Here are a small network's activations along a few directions, averaged over the inputs that share one value of a field.
Related values have similar rows: they may be neighbours, one step apart, or belong to one group.
In the rows, 500 means zero.
Strong random noise was added to every row along 13 fixed directions; ignore it. To show where, here is one row again and again, with new noise each time:
[370 436 477 408 510 708 600 368 345 431 563 629 512 316 426 603 349 316
 712 371 556 456 381 385]
[667 363 575 614 494 426 597 460 497 636 496 671 353 694 544 353 476 578
 525 470 574 530 639 610]
[524 349 488 618 486 314 524 743 300 588 668 598 466 485 492 595 365 529
 446 560 668 487 544 650]
[398 395 425 497 544 633 577 398 469 491 502 411 741 445 631 662 529 442
 573 699 516 470 371 578]
[313 486 459 525 640 569 647 572 507 585 604 425 597 611 451 694 523 428
 500 678 396 479 512 283]
[408 477 518 469 549 476 545 476 521 507 473 555 591 490 556 492 512 518
 569 498 406 446 433 553]
[379 540 308 596 472 544 420 524 563 403 552 353 745 422 430 740 754 332
 455 696 636 423 518 673]
[388 423 433 451 530 579 538 351 571 498 539 587 566 532 369 535 624 320
 533 472 515 401 565 582]
[592 328 497 337 446 544 494 510 533 403 323 665 447 464 534 372 447 511
 562 397 619 515 457 668]
[558 464 580 543 519 434 554 629 514 578 417 495 412 667 517 412 509 529
 486 546 569 583 565 358]
[627 581 627 581 337 222 357 445 358 411 803 524 298 563 594 474 519 484
 483 508 427 484 617 507]
[485 490 592 431 531 566 538 475 497 437 490 580 437 435 354 426 387 339
 514 281 562 525 587 242]
[550 461 524 325 448 424 204 567 546 487 403 466 609 338 470 377 469 560
 350 420 509 370 459 633]
[697 455 414 577 449 621 643 445 466 313 552 571 426 423 755 630 310 625
 614 545 514 627 467 589]
[465 650 421 636 507 496 404 543 506 596 461 450 588 373 450 526 511 548
 512 446 546 429 458 522]


Values of Tidu:
z8: [483 517 273 510 587 653 680 471 531 455 602 430 499 448 601 737 326 586
 503 571 375 565 428 458]
z4: [509 541 466 520 515 537 533 513 446 522 512 374 506 454 590 570 360 511
 482 540 509 569 440 315]
z1: [579 553 318 513 464 648 632 405 599 434 382 564 363 577 567 551 594 560
 620 514 527 626 449 653]
z14: [479 421 825 367 612 562 579 424 492 549 478 476 536 627 561 354 408 503
 541 518 244 488 524  94]
z11: [546 416 436 566 593 565 666 424 604 506 319 601 581 376 455 406 370 494
 410 299 708 615 575 688]
z10: [557 416 559 446 443 504 496 365 538 411 526 567 473 530 587 436 523 504
 533 481 428 463 510 605]
z6: [657 305 721 513 430 517 473 295 444 532 545 600 490 650 487 368 685 470
 532 558 554 453 634 728]
z15: [292 502 531 377 571 524 537 492 505 594 400 378 647 540 509 495 586 424
 510 564 414 462 347 373]
z13: [475 283 639 341 460 813 469 306 364 411 473 497 645 396 410 528 525 317
 612 602 636 449 435 513]
z16: [667 415 730 483 467 713 450 406 515 329 485 553 523 532 462 465 553 524
 550 572 485 495 623 431]
z3: [519 729 409 588 389 664 417 477 484 524 444 580 403 515 452 574 684 638
 800 516 385 396 349 591]
z7: [511 591 413 556 536 578 583 352 526 456 561 385 474 430 467 583 442 380
 432 415 543 621 544 372]
z5: [644 502 513 633 489 736 487 416 472 599 298 567 563 402 529 431 476 687
 624 506 636 486 408 695]
z9: [672 612 515 612 417 578 371 641 437 411 430 431 533 263 469 498 395 603
 493 391 642 529 488 458]
z2: [461 390 533 622 479 408 573 626 445 486 574 537 525 592 434 541 615 367
 488 590 668 521 607 556]
z12: [595 647 455 667 466 461 407 564 539 538 423 629 504 366 412 391 552 684
 494 314 527 438 515 813]
Tidu is arranged as 4 separate groups.
Q: Which other values are in the same group as z1? Give them in the order they are listed.
A: z6, z7, z12
Q: Which other values are in the same group as z15? Give them in the order they are listed.
A: z8, z3, z9
Q: Which other values are in the same group as z4? Give them in the order they are listed.
A: z14, z10, z2

Values of Minar:
b14: [682 545 540 567 379 710 436 432 457 175 620 410 602 443 685 736 642 506
 605 764 408 502 466 535]
b10: [466 606 796 420 495 526 374 691 463 362 279 469 589 347 373 350 554 487
 549 375 547 523 433 246]
b13: [299 459 504 530 524 506 709 303 391 495 682 605 448 549 377 589 553 200
 568 416 557 543 562 466]
b2: [530 598 444 570 583 809 365 681 586 508 414 367 717 304 317 701 511 659
 423 604 470 399 497 447]
b12: [356 581  50 331 465 510 401 400 636 584 516 512 333 478 356 589 512 421
 407 400 555 472 464 683]
b5: [412 664 494 493 585 687 512 515 558 461 456 373 696 440 459 643 582 533
 605 561 304 458 407 288]
b16: [430 376 489 416 448 445 501 477 412 541 420 527 481 523 620 418 484 459
 583 509 568 467 356 585]
b11: [452 361 536 485 595 694 610 399 435 585 584 537 555 568 489 604 357 478
 599 594 385 423 475 344]
b6: [683 313 681 437 522 642 450 652 420 437 610 591 570 449 562 547 281 661
 469 562 359 406 585 431]
b7: [532 623 161 668 431 643 493 530 497 480 589 323 512 451 640 818 532 562
 558 743 577 539 421 554]
b8: [363 505 618 407 497 552 338 698 383 615 674 573 412 656 214 590 629 494
 563 695 347 266 527 322]
b15: [602 503 360 631 511 729 591 377 454 613 496 388 417 397 411 584 305 411
 405 442 808 642 550 367]
b9: [482 394 451 448 517 582 591 565 440 635 515 545 415 659 441 550 533 536
 578 612 492 455 447 492]
b1: [463 546 401 668 565 416 563 504 443 757 591 431 496 504 475 533 373 555
 417 547 543 504 542 466]
b4: [517 638 335 568 423 575 512 534 407 526 429 508 411 414 604 589 497 621
 728 515 515 533 265 596]
b3: [531 519 379 291 347 639 384 494 508 211 622 480 299 540 485 689 603 400
 561 671 515 527 495 441]
Minar is arranged as 4 separate groups.
Q: Which other values are in the same group as b5? Give them in the order they are listed.
A: b14, b9, b4
Q: Which other values are in the same group as b10? Give them in the order they are listed.
A: b13, b2, b15
Q: Which other values are in the same group as b11? Give them in the order they are listed.
A: b16, b6, b7

Values of Gisad:
j10: [469 596 365 450 357 311 432 461 480 285 331 510 510 312 638 439 539 463
 596 436 660 565 314 756]
j7: [545 555 387 732 524 621 576 715 388 684 434 554 461 392 383 604 439 579
 611 435 723 532 431 467]
j11: [454 626 434 433 449 517 532 613 519 302 549 562 318 462 670 630 349 630
 632 504 262 577 399 362]
j12: [407 638 495 638 548 316 544 651 359 593 725 620 444 477 403 600 509 520
 507 422 409 453 508 567]
j1: [679 470 516 516 455 320 633 674 386 584 369 457 258 598 794 327 275 616
 542 494 685 776 428 311]
j15: [711 381 404 654 374 535 522 495 384 510 603 604 452 485 600 579 474 583
 590 524 656 488 523 786]
j13: [373 369 326 262 531 576 527 400 647 604 370 635 411 761 575 456 650 676
 586 678 247 361 360 810]
j4: [544 632 287 585 404 565 493 110 538 505 578 548 389 351 534 476 423 456
 530 209 521 482 477 695]
j2: [335 197 802 427 645 472 799 471 445 186 570 568 892 374 755 573 364 380
 551 506 339 503 432 489]
j5: [440 488 679 680 534 497 405 558 248 619 528 663 716 212 398 500 414 599
 674 433 604 334 393 706]
j9: [382 580 324 451 587 506 474 573 613 590 545 554 469 340 255 528 303 421
 362 266 510 410 607 405]
j6: [473 524 330 473 593 534 416 492 609 505 524 504 748 280 350 586 472 540
 342 414 470 377 536 782]
j8: [609 580 471 452 437 477 389 463 645 364 426 316 409 636 659 473 604 628
 369 720 356 606 506 516]
j14: [471 465 520 487 557 439 603 373 530 560 433 565 515 435 394 355 417 341
 502 241 676 553 558 452]
j3: [273 314 565 337 614 442 706 554 496 469 448 490 616 658 641 548 587 483
 520 691 348 541 346 600]
Each value of Gisad is a pair of two hidden parts, and every pair occurs once (5 first parts, 3 second parts).
Q: Changing only the second part turns j1 into j14. j9 has the same second part as j1; what does that change turn j9 into?
A: j10
Q: Changing only the second part turns j2 into j4. j15 has the same second part as j2; what does that change turn j15 into?
A: j7

Values of Bovo:
e5: [493 437 713 314 433 376 416 280 562 322 372 361 638 546 720 323 707 411
 473 575 418 560 410 574]
e7: [724 466 657 726 474 641 577 302 434 536 487 533 520 537 496 421 533 484
 599 487 665 561 622 513]
e9: [419 471 486 652 632 582 480 582 574 563 574 596 810 411 398 655 560 600
 494 563 346 258 568 682]
e8: [537 530 651 368 446 452 414 440 410 342 547 568 433 376 606 441 351 583
 535 438 373 524 413 481]
e6: [439 323 608 327 423 429 435 346 379 341 707 401 634 512 577 587 630 234
 441 714 533 486 502 568]
e1: [532 626 507 778 550 490 497 480 488 687 498 363 638 485 571 499 466 583
 509 540 495 457 511 399]
e2: [374 552 601 676 663 614 721 396 583 440 488 495 714 417 392 517 516 295
 517 322 531 535 630 255]
e3: [611 442 489 599 557 380 534 479 426 822 541 437 400 484 550 368 157 592
 313 338 617 569 579 385]
e4: [457 423 783 402 382 398 366 733 455 502 372 587 356 810 232 292 912 334
 599 593 649 435 607 392]
Bovo is arranged as a line.
Q: What is the length, in steps, of the shortest route from e5 to e9?
A: 6
Q: Which values are neighbours of e6? Give them in the order they are listed.
A: e7, e4

Values of Lami:
c2: [522 645 467 461 441 669 499 271 583 210 399 590 498 284 374 467 544 378
 596 234 565 560 497 584]
c3: [552 354 394 189 334 243 357 188 551 369 531 256 314 591 679 341 547 221
 233 503 677 690 545 524]
c6: [463 494 424 546 671 618 804 757 449 705 552 626 303 585 500 614 130 640
 599 457 390 568 492 161]
c5: [513 513 516 531 433 592 635 360 494 399 266 357 542 522 781 413 533 379
 662 561 678 697 355 394]
c9: [536 334 425 859 749 489 866 682 554 776 544 809 564 479 354 516 207 569
 448 251 655 493 786 597]
c10: [744 306 507 517 467 557 494 184 623 482 564 540 478 571 509 394 465 387
 331 400 573 507 772 617]
c8: [703 495 580 728 471 713 728 251 201 317 806 463 424 233 701 662  59 446
 631 413 596 689 532 202]
c7: [438 538 238 492 469 447 403 723 391 650 441 423 475 378 452 616 465 579
 442 562 701 518 286 658]
c4: [317 745 592 541 332 187 180 367 415 528 453 345 624 402 468 342 844 323
 527 470 583 410 359 619]
c1: [669 733 468 878 495 615 429 388 556 694 389 496 549 440 395 435 610 703
 550 400 621 448 535 681]
Each value of Lami is a pair of two hidden parts, and every pair occurs once (2 first parts, 5 second parts).
Q: Changing only the second part turns c4 into c1. c7 has the same second part as c4; what does that change turn c7 into?
A: c2
Q: Changing only the second part turns c9 into c5. c6 has the same second part as c9; what does that change turn c6 into?
A: c10

Values of Sal:
p8: [338 345 290 166 450 479 449 215 580 615 432 474 441 586 509 361 533 291
 461 450 521 423 392 590]
p2: [633 442 547 782 493 557 612 619 379 552 525 604 490 534 426 575 543 541
 555 571 761 588 601 637]
p6: [463 456 471 658 518 537 624 240 409 592 802 569 451 534 374 601 476 274
 515 432 551 453 669 484]
p9: [701 540 616 345 360 477 179 500 432 477 556 322 338 513 555 417 470 588
 358 611 433 499 493 341]
p4: [617 322 713 534 589 637 474 496 467 489 585 693 705 356 371 519 399 610
 440 433 452 348 632 689]
p11: [542 729 306 532 372 403 507 627 530 378 303 673 195 420 519 412 514 615
 713 237 615 618 349 669]
p7: [279 412 505 275 534 394 627 392 393 518 463 520 475 431 627 403 286 340
 595 345 476 544 299 353]
p10: [326 353 446 495 688 537 773 380 592 476 587 449 728 549 543 631 484 346
 421 594 435 530 544 492]
p3: [552 265 530 332 696 471 603 582 614 889 387 669 313 777 371 288 281 736
 281 390 344 484 622 442]
p1: [382 503 471 455 586 441 420 518 577 810 364 362 657 574 513 393 562 599
 395 580 405 384 410 509]
p5: [757 650 788 631 425 426 360 505 586 466 360 537 377 570 462 171 556 546
 510 297 525 545 714 277]
Sal is arranged as a line.
Q: A walk along Sal starts at p8 and steps to its neighbour p7. Put p6, p11, p3, p1 in the order it reaches them.
A: p1, p6, p11, p3
Q: Which values are neighbours of p2? Give them in the order they are listed.
A: p4
